Each row below holds a small network's activations on one input, seen along a few directions.
In each table, some parts of the input vary, and every possible input appears once, in random order.
Descriptions start from the smaller parts, as in this example, which fits no table here: line(6) and (point or ring(9) or (values(2) and ring(8))).
Shared parts are said once, and a part with two or three values counts as separate values.

Other details of the inputs vary at random and push rows far along two fixed directions, the same in every table; ignore that.

Table:
R1: [ 13.9   7.4 -11.8   0.8  20.1   6.3  16.7  23.3  10.2  11.7   8.4   7.0]
R2: [ 35.4   6.1  14.9  -4.2   5.4 -10.5   8.8   8.6   2.4  -9.5 -11.8 -27.0]
R3: [-43.5  -9.6  12.2  26.8 -29.3 -41.4   1.3 -15.4 -27.9 -31.7 -39.3 -71.6]
R4: [ 13.9  10.3 -12.2   2.8  18.2   7.2  17.1  22.8  10.4  13.2  10.2   6.1]
R5: [-58.6 -24.4  -4.6  -9.3 -29.2  34.1 -44.6 -61.5  -7.9  10.6  26.2  56.2]
R6: [-21.3   4.9  31.0  19.6 -42.3 -64.2 -16.6 -18.7 -27.2 -35.1 -43.6 -57.2]
R7: [ 36.1   2.3   3.3 -14.0  14.3  15.5   5.7   4.1  12.3   3.3   5.5   4.8]
R8: [-23.5   3.3  37.4  26.9 -52.8 -70.4 -19.3 -15.1 -24.3 -40.4 -53.3 -62.9]
R9: [-54.9 -28.8  -7.1 -13.0 -27.6  40.7 -42.4 -65.7  -3.4   9.2  23.1  56.8]
R10: [ 15.6  11.4 -12.4   4.3  14.9   4.2  16.7  24.0  12.5  11.5   8.8  10.0]
R11: [ 15.9  -0.5 -22.0  -9.0  10.8   7.3  13.3  26.3  19.6   7.0  12.3  -0.6]
R12: [ 32.5   7.9  15.6   1.6   1.2  -6.4   6.7  10.1   7.5  -7.7 -11.6 -27.3]
R13: [ 15.4  -2.7 -15.5  -1.9  22.8  22.9  21.7  17.8  10.5   6.3   3.6  -3.7]
R14: [-42.3 -11.8  11.4  24.3 -26.5 -41.4   1.2 -13.5 -27.3 -31.7 -39.9 -69.0]
R15: [ 16.0  -3.4 -17.0  -6.8  26.2  17.9  22.8  17.2   2.5   4.7   6.9  -1.3]
R16: [ 17.1   9.0 -13.4  -1.7  18.9   0.3  18.4  21.1   6.6   8.9   9.1  11.7]
R17: [ 14.6  -3.8 -15.2  -2.8  24.1  20.2  20.4  20.1   8.2   6.0   4.5  -2.1]
R18: [-22.8  -9.9  34.3  17.4 -40.1 -50.4 -14.8 -28.8 -24.0 -38.0 -47.0 -68.6]
R19: [30.5 13.6  5.8 -6.1 10.3  4.6 -1.2 16.1 13.7  9.6  7.8 12.9]
R20: [-42.2 -10.6  13.5  22.6 -25.6 -49.0   1.2 -11.9 -32.1 -31.6 -41.9 -68.5]
R21: [ 32.3  10.1   5.1 -10.7  13.5   8.0   3.3  10.8   7.0   9.3  10.0   8.2]
R22: [ 31.8  16.0  18.7  -0.9   4.9 -24.5   5.1  18.6   2.0  -7.4 -12.8 -20.9]
R23: [32.4 13.6  6.6 -8.6  9.6 -0.5 -1.2 16.8 10.8  5.2  7.3 19.8]
R24: [ 16.9  10.9 -11.6   4.7  11.2   2.6  16.9  25.5  13.1  11.1   6.8  13.9]
R25: [ 15.7  -6.3 -14.9  -5.5  26.0  17.9  20.8  19.1   5.2   4.6   4.5   0.3]
R26: [-37.2  -1.2  16.6  24.7 -29.8 -60.7   1.8  -9.6 -26.4 -32.8 -42.0 -60.1]
R27: [ 18.1  10.2  -1.0  10.3   5.8 -21.3  20.0  29.6   5.4  -3.5 -13.3 -15.9]
R28: [-25.3   3.8  32.3  22.9 -45.6 -60.2 -20.3 -17.6 -21.7 -34.2 -44.0 -55.2]
R29: [34.5 12.9  7.3 -7.6  5.5 -1.7 -1.1 18.9 11.0  4.6  5.0 24.0]
R30: [32.4 16.7  4.8 -2.2  5.1  3.2 -1.9 18.4 14.3  7.9  7.8 16.6]
R31: [ 38.8   7.6  -1.2 -14.7   0.5  -0.5  -2.1  22.9  23.6   1.0   7.9  -2.7]
R32: [30.5 16.5  5.2 -4.0  8.6  5.8 -0.4 16.3 13.2 10.5  9.3 11.7]
R33: [ 30.6  12.0  17.4   1.7   3.5 -13.7   4.5  16.1   4.9  -4.1 -11.4 -24.9]
R34: [ 16.3  -7.6 -15.0  -6.7  26.4  19.4  21.5  17.2   7.6   3.5   1.8  -0.4]
R35: [34.7  1.8  5.0 -9.9 12.5 17.7  3.5  6.6 18.2  4.2  3.5  4.2]
R36: [ 12.4   2.2 -13.4  -0.8  23.7  14.3  17.8  24.1   6.0  10.2   7.6   0.7]
R37: [-40.0 -15.4   9.7  21.6 -24.9 -35.5   4.0 -16.3 -23.9 -33.6 -44.5 -70.1]
R38: [ 16.8   5.7 -11.6  -0.6  18.8   0.7  16.6  23.2   9.2   8.8   6.5  13.3]
R39: [ 13.8   8.7 -11.6   2.0  20.9  10.8  16.7  20.9   8.8  13.4  11.0   2.2]
R40: [-50.7 -12.5  -4.5  -5.4 -36.8  15.0 -43.2 -49.2 -10.7   7.6  18.8  61.0]
R41: [ 33.7   6.4   4.9 -11.2  13.7  11.2   3.8   8.6   8.7   6.1  10.0   6.7]
R42: [36.2 10.6  6.6 -5.9  4.5 -1.9 -2.2 19.2 12.0  5.2  3.4 24.2]
R43: [-37.5  -2.5  15.1  22.8 -25.2 -55.7   2.9 -14.0 -31.8 -30.3 -39.7 -70.9]
R44: [-59.4 -21.6  -4.2  -6.3 -30.8  35.8 -44.4 -59.7  -5.1  11.3  26.0  52.7]
R45: [-58.6 -24.5  -5.8  -8.2 -30.9  39.9 -43.4 -63.4  -3.4  10.5  24.8  53.8]
R46: [30.6 12.6  6.2 -4.8 10.4 12.1  2.0 13.6 12.6 11.2  9.7  6.4]
R47: [ 15.3   8.2 -12.2   2.2  16.8   3.6  16.0  24.2  12.2  10.2   7.3  11.4]
R48: [ 31.0   9.4   8.3 -11.0  14.5   8.4   2.6  12.3   8.8   8.1   9.2   9.9]
R49: [32.3  7.1  7.3 -9.6 13.5  8.2  1.6 12.4 10.0  9.1  7.9  9.9]
R50: [ 33.5  14.0  18.1   0.6   4.0 -24.0   3.9  19.2   2.9  -6.4 -13.9 -20.1]
R51: [-74.4 -20.5 -20.8   5.3 -21.3  27.7 -24.0 -42.4 -15.2  11.5  18.7  31.8]
R52: [ 15.1  -1.0 -15.5  -5.1  26.0  14.8  21.0  19.1   1.9   6.2   9.4  -0.3]
R53: [34.6  4.4  4.6 -7.7 11.0 19.2  4.3  6.6 17.8  5.2  5.2  3.0]
R54: [-29.1   3.9  34.9  23.2 -43.4 -55.5 -18.8 -23.8 -24.8 -32.6 -42.3 -68.6]
R55: [ 33.2  15.5  16.9  -1.6   6.3 -21.0   5.3  14.6  -0.9  -5.5 -10.8 -25.7]
R56: [-54.3 -15.5  -3.8  -5.3 -34.0  17.9 -46.0 -51.5  -8.1   8.8  20.5  61.1]
R57: [ 32.5   5.6   7.9 -11.4  14.7  11.3   3.1  10.1  10.5   4.9   9.1   8.2]
R58: [17.1  7.6 -9.8 -1.6 15.9 -0.8 17.9 24.2  8.8  7.8  6.1 17.0]
R59: [-75.7 -31.8 -25.6  -6.9 -14.9  41.3 -23.6 -51.5 -14.4   8.9  24.5  48.3]
R60: [ 16.3  -2.8  -5.8   0.6  18.5  -4.4  26.8  17.9  -2.3 -10.4 -15.0 -34.7]
R61: [32.3 10.0  7.2 -9.5 14.3  5.1 -0.6 12.6 10.0  9.2  8.4 11.8]
R62: [14.0  5.7 -9.7 -4.1 25.5  7.0 18.1 20.2  4.8  9.3 10.1  5.1]
R63: [-74.6 -20.8 -21.4   0.9 -19.2  30.3 -27.6 -47.2 -10.7  14.7  26.0  47.1]
R64: [ 13.9  -1.6 -12.5  -5.3  26.8  14.6  20.3  21.0   3.6   5.0   8.2   0.8]
R65: [32.1  8.9  6.0 -5.1 10.8 14.9  2.5 11.3 14.3  8.1  9.6  4.8]
R66: [34.1 15.9  5.6 -1.5  0.9  1.9 -2.1 20.3 14.2  7.1  5.6 20.9]
R67: [-40.7 -14.4  12.1  22.0 -24.6 -44.6   2.0 -13.7 -30.2 -33.4 -41.2 -68.2]
R68: [ 15.4   8.0 -13.2  -3.1  22.2   3.3  19.0  20.0   4.7  10.5  10.5   7.8]
R69: [-27.4   2.1  34.6  21.0 -40.9 -56.5 -18.8 -22.4 -24.0 -32.3 -43.0 -66.6]
R70: [ 15.0   4.6 -11.4  -2.0  22.1   3.8  17.1  22.1   7.3  10.3   8.1   9.5]
R71: [-74.0 -33.0 -26.2  -8.7 -13.7  43.8 -22.7 -52.8 -11.7   8.5  22.6  48.5]
R72: [ 14.0   7.3 -10.2  -3.4  22.8   3.4  18.3  21.8   6.4   9.2   9.4   9.1]
R73: [ 18.4   8.3 -12.8  -1.3  15.4  -0.9  18.6  22.4   7.2   9.0   7.2  15.6]
R74: [ 14.5  -1.5 -15.5  -0.6  22.4  21.2  21.0  19.7   8.2   7.3   6.1  -3.3]
R75: [-58.6 -15.6  -2.2  -9.5 -27.7  25.1 -44.3 -57.1 -10.8  11.0  25.5  54.3]
R76: [-75.0 -24.5 -25.6  -3.8 -16.1  32.3 -24.3 -47.9 -18.5  12.4  26.5  46.2]
R77: [ 12.7   4.4  -0.9   4.3  18.8 -12.9  23.3  25.4  -5.0  -6.3 -11.1 -30.6]
R78: [ 15.2   3.1 -10.9  -2.9  24.8   7.4  17.0  20.6   5.7  10.4   8.8   5.5]
R79: [ 34.5   3.2   7.0 -12.7  14.5  13.8   4.6   7.6  11.9   3.3   6.8   6.9]
R80: [-68.8 -20.3 -20.1   0.9 -26.1  18.4 -26.7 -42.9  -9.9  11.6  19.6  58.4]
R81: [-56.9 -13.2  -5.4  -8.6 -30.8  20.6 -43.3 -55.7 -11.5  11.3  24.4  54.7]
R82: [ 34.9   1.6   6.4 -14.0  15.2  15.5   4.9   5.6  14.1   2.0   4.5   6.2]
Description of these inputs: values(2) and (point or (line(5) and line(8))).
- The inputs of R77 and R48 match in every part but the values(2) part. If R68 is changed in the same way as R77 into R48, which row does it become? => R81
- A walk changes only the line(5) part. It starts at R6 and steps to R23. List the rest of the walk in order. => R56, R28, R30
- Which other rows does R55 become when the values(2) part takes its other values? List them by row number. => R43
- Which other rows does R41 become when the line(5) part takes its other values? List them by row number. => R5, R44, R57, R65
- Which other rows does R36 become when the line(8) part takes its other values? List them by row number. => R1, R14, R17, R27, R37, R47, R63
- A walk changes only the line(8) part. It starts at R13 and steps to R74. List the rest of the walk in order. => R3, R51, R39, R4, R10, R24
- Which other rows does R60 become when the values(2) part takes its other values? List them by row number. => R7

Table:
R83: [-35.8 -13.7   8.0   7.2 -12.5   2.3 -17.2 -39.1 -19.4  -4.6  -3.2 -10.6]
R84: [ 87.6  24.5  -1.7 -11.3  65.5  14.3  50.0  64.4  21.5   9.1   0.6 -20.6]
R85: [  4.3   0.0 -12.0  -6.8   3.6  38.7 -14.3  -0.1  13.7  19.7  27.1  30.1]
R86: [ 47.9  15.0  35.3   2.5   4.8 -47.9   7.5  24.3  -5.7 -21.9 -37.4 -55.3]
R87: [ 53.7  20.0  31.6  10.8 -14.4 -51.0   8.0  30.9   6.8 -27.5 -38.1 -46.1]
R88: [  5.9  18.0 -29.4   1.0  22.4  18.1  10.5  31.5  17.6  32.8  36.1  60.7]
R89: [ -8.5 -16.4 -31.3 -16.3  25.7  34.6  14.6  -2.7   1.1  12.3  21.4  36.1]
R90: [ 11.3 -11.8 -41.8 -14.8  26.1  41.7  20.8  20.3  20.6  21.4  27.0  41.8]
R91: [ 38.1  12.8  38.6   3.8 -12.5 -52.6   6.2   9.2 -10.4 -27.1 -37.5 -42.1]
R92: [-14.0   9.5 -19.1  -2.5  20.4   8.4   4.1   8.7  -7.0  26.2  28.9  52.4]
R93: [-43.6 -20.3 -11.3   8.5 -18.5   5.7  -1.7 -15.3  -2.2  -5.7  -2.2  -0.4]
R94: [ 17.8   1.4 -16.4  -6.8  16.8  46.3   1.6   4.6  25.3  29.5  30.3  38.4]
R95: [-46.5 -23.6  -5.0   2.8  -6.5   3.8  -5.0 -24.3 -19.9 -11.3  -4.5  -4.1]
R96: [-42.6  -7.8  16.9  -1.1 -30.8 -18.0 -26.5 -45.3 -22.6 -14.2  -6.4 -12.3]
R97: [-40.3  -9.6  -6.8   8.6 -20.2   7.9  -8.7 -22.8  -2.3  -2.7  -4.6  -5.3]
R98: [ 49.0  17.6  21.8   4.4  -1.8 -31.7   2.8  32.5  14.4 -13.7 -25.1 -35.7]
R99: [-40.7  -5.5   9.8   5.9 -42.2 -16.3 -25.9 -37.5  -4.4 -11.5  -5.5  -9.3]
R100: [-43.6 -10.0  12.8   4.2 -25.9  -4.2 -26.9 -39.2 -27.2 -11.0  -6.9 -17.7]
- The inputs of R90 and R89 match in every part but one. If R88 is changed in the same way as R90 into R89, which row does it become? => R92
- What is each input in this table made of? => values(2) and (point or line(8))
- Which other rows does R93 become when the values(2) part takes its other values? List them by row number. => R95

Table:
R101: [ 5.5 -3.3 -0.4 -3.7  5.6  5.2  3.1 -0.1  1.0 -1.1 -0.8 -8.0]
R102: [-3.3  2.0 -5.4  3.3  6.1 -2.4  7.5  9.2 -1.5  2.5  0.3 -2.3]
R103: [-1.5 -1.3 -6.7  2.0  6.0 -3.0  9.1  7.3 -0.5 -0.5 -0.7 -1.1]
R104: [ 5.1 -1.5 -0.1 -3.4  5.0  5.7  3.3  0.1  0.5 -1.3  0.7 -8.5]
R105: [-37.8 -13.3 -21.5 -12.0 -13.0  46.0 -29.6 -34.1   7.6  24.2  39.5  71.2]
R106: [ 8.6  5.4  5.6 -3.3  1.7 -5.2 -1.6  1.6 -2.1  0.5  1.5  1.7]
R107: [ 7.4  2.8  0.2  0.0 -3.5 -2.0 -1.9  4.6  6.7  0.1 -0.7 -0.8]
R108: [-2.4  1.7 -6.9  1.8  5.5 -3.0  8.2  8.3 -1.9  1.5  1.1 -2.6]
R109: [ 6.3  3.9  2.2  2.4 -3.2 -1.3 -2.3  6.0  6.0  1.5  0.3 -1.1]
R110: [ 6.6 -5.6  0.1 -2.4  4.6  6.6  4.5  0.3  0.3 -2.4 -3.1 -6.1]
R111: [-1.9  0.2 -7.3  1.6  6.2 -3.2  7.9  7.7 -1.1  1.0 -0.3 -2.1]
R112: [ 8.1  6.8  6.8  0.6  2.3 -4.3 -1.4  1.1 -1.3  2.0  0.3  2.3]
R113: [ 8.8  4.1  5.4 -3.9  2.4 -5.5 -1.8  1.2 -1.2  0.0  0.0  2.3]
R114: [-62.2 -11.3  15.6  21.6 -52.0 -32.6 -28.5 -43.4 -23.8 -22.2 -25.8 -30.5]
R115: [ 7.8  5.4  6.9 -1.2  2.6 -4.6 -2.5  2.5 -1.7  1.2  0.8  2.0]
R116: [ 9.0  2.8  6.2 -3.7  2.0 -5.3 -0.4  1.0 -0.6 -1.3 -0.7  3.4]
R117: [ 5.8 -5.0  0.3 -3.2  5.1  5.3  4.5 -0.3  1.4 -1.8 -1.4 -6.9]
R118: [ 7.4  1.8  1.1 -0.1 -3.7 -1.7 -0.5  4.3  7.5 -1.2 -1.6  0.3]
R119: [ 4.5  0.3  1.7  0.4  5.4  6.5  3.8 -0.2  1.3  0.3 -0.5 -7.7]
R120: [ 4.2 -1.2  1.4 -1.3  5.8  6.3  2.5  1.1  0.9 -0.4 -0.1 -8.1]
R121: [ 9.6  2.3  5.9 -3.0  1.6 -3.8 -0.5  1.4 -1.4 -2.2 -2.6  4.2]
R122: [ 8.0  1.4  1.0  0.3 -3.9 -0.3 -0.8  4.7  6.6 -2.1 -3.7  1.1]
R123: [-0.7 -1.9 -6.9  2.7  5.7 -1.5  8.8  7.7 -1.4 -1.6 -2.4 -0.4]
R124: [-3.0  3.4 -5.2  4.7  5.7 -2.1  8.7  8.0 -1.2  3.4 -0.1 -2.1]
- What is each input in this table made of? => values(4) and line(6)
- The inputs of R114 and R119 match in every part but the values(4) part. If R107 is changed in the same way as R114 into R119, which row does it become? => R101
- A walk changes only the line(6) part. It starts at R121 and steps to R116. List the rest of the walk in order. => R113, R106, R115, R112
- Which other rows does R121 become when the values(4) part takes its other values? List them by row number. => R110, R122, R123
